Each row below is a small network's average activation on inputs in which a field has the value named, seen along a few directions.
Related values have similar rows: they may be neighbours, one step apart, or belong to one group.
In the rows, 500 means zero.
Strong random noise was added to every row along 7 fixed directions; ignore it. To show where, here is one row again and again, with new noise each time:
[519 467 658 576 494 423 423 537 548 555 349 249 692 552 510 497 552 602]
[511 626 644 561 541 537 545 566 552 452 441 365 563 588 623 459 411 636]
[479 585 451 435 544 439 687 473 414 402 577 440 451 634 631 731 519 651]
[503 564 516 495 394 497 605 452 368 518 509 313 594 447 488 539 534 668]
[468 564 565 359 488 676 422 508 447 580 576 578 732 537 585 446 690 439]
[659 421 540 633 644 487 467 391 492 542 463 489 624 646 382 566 501 507]
[221 621 545 412 479 462 486 643 623 437 471 482 497 628 805 600 794 517]
[468 622 654 570 458 489 501 628 597 467 424 361 455 497 590 427 401 639]
[573 494 708 710 488 426 395 583 636 542 312 279 539 489 427 381 376 617]


Values of Rono:
w7: [330 555 645 430 390 447 455 591 612 540 365 367 585 331 693 387 606 463]
w1: [634 457 272 599 596 552 780 245 301 373 581 511 424 476 429 656 344 562]
w2: [418 471 574 549 409 514 282 680 677 529 452 546 305 432 519 228 358 477]
w9: [547 456 295 506 573 617 535 321 429 406 669 747 426 409 408 525 628 373]
w5: [545 486 523 337 534 610 507 533 441 546 591 715 551 562 524 444 438 319]
w6: [545 591 680 610 453 597 376 550 592 570 366 394 630 292 381 214 392 509]
w11: [323 516 439 542 577 523 588 437 538 516 373 516 722 635 634 557 728 338]
w12: [556 489 549 229 544 541 523 635 467 439 533 408 641 608 689 473 249 509]
w4: [390 380 481 457 558 239 448 547 576 539 426 451 451 685 596 661 661 472]
w8: [621 306 377 727 346 429 301 390 468 614 440 415 421 250  60 356 484 501]
w10: [500 453 549 382 501 462 396 581 504 559 531 557 483 510 475 538 579 454]
w3: [467 394 435 410 506 449 576 465 450 433 406 286 731 535 593 579 503 510]
The values of Rono form a network in which each value has 3 neighbours.
List every value one step from w10, in the order listed. -> w6, w4, w8
List every value one step from w12, in the order listed. -> w2, w5, w3
A value of Rono combines one of 2 hidden first parts with one of 6 second parts; all combinations occur once.
w1 and w9 share the first part; w1 and w7 share the second. Which value has the first part of w7 and the second part of w9? -> w6
w11 and w10 share the first part; w11 and w3 share the second. Which value has the first part of w3 and the second part of w10? -> w8
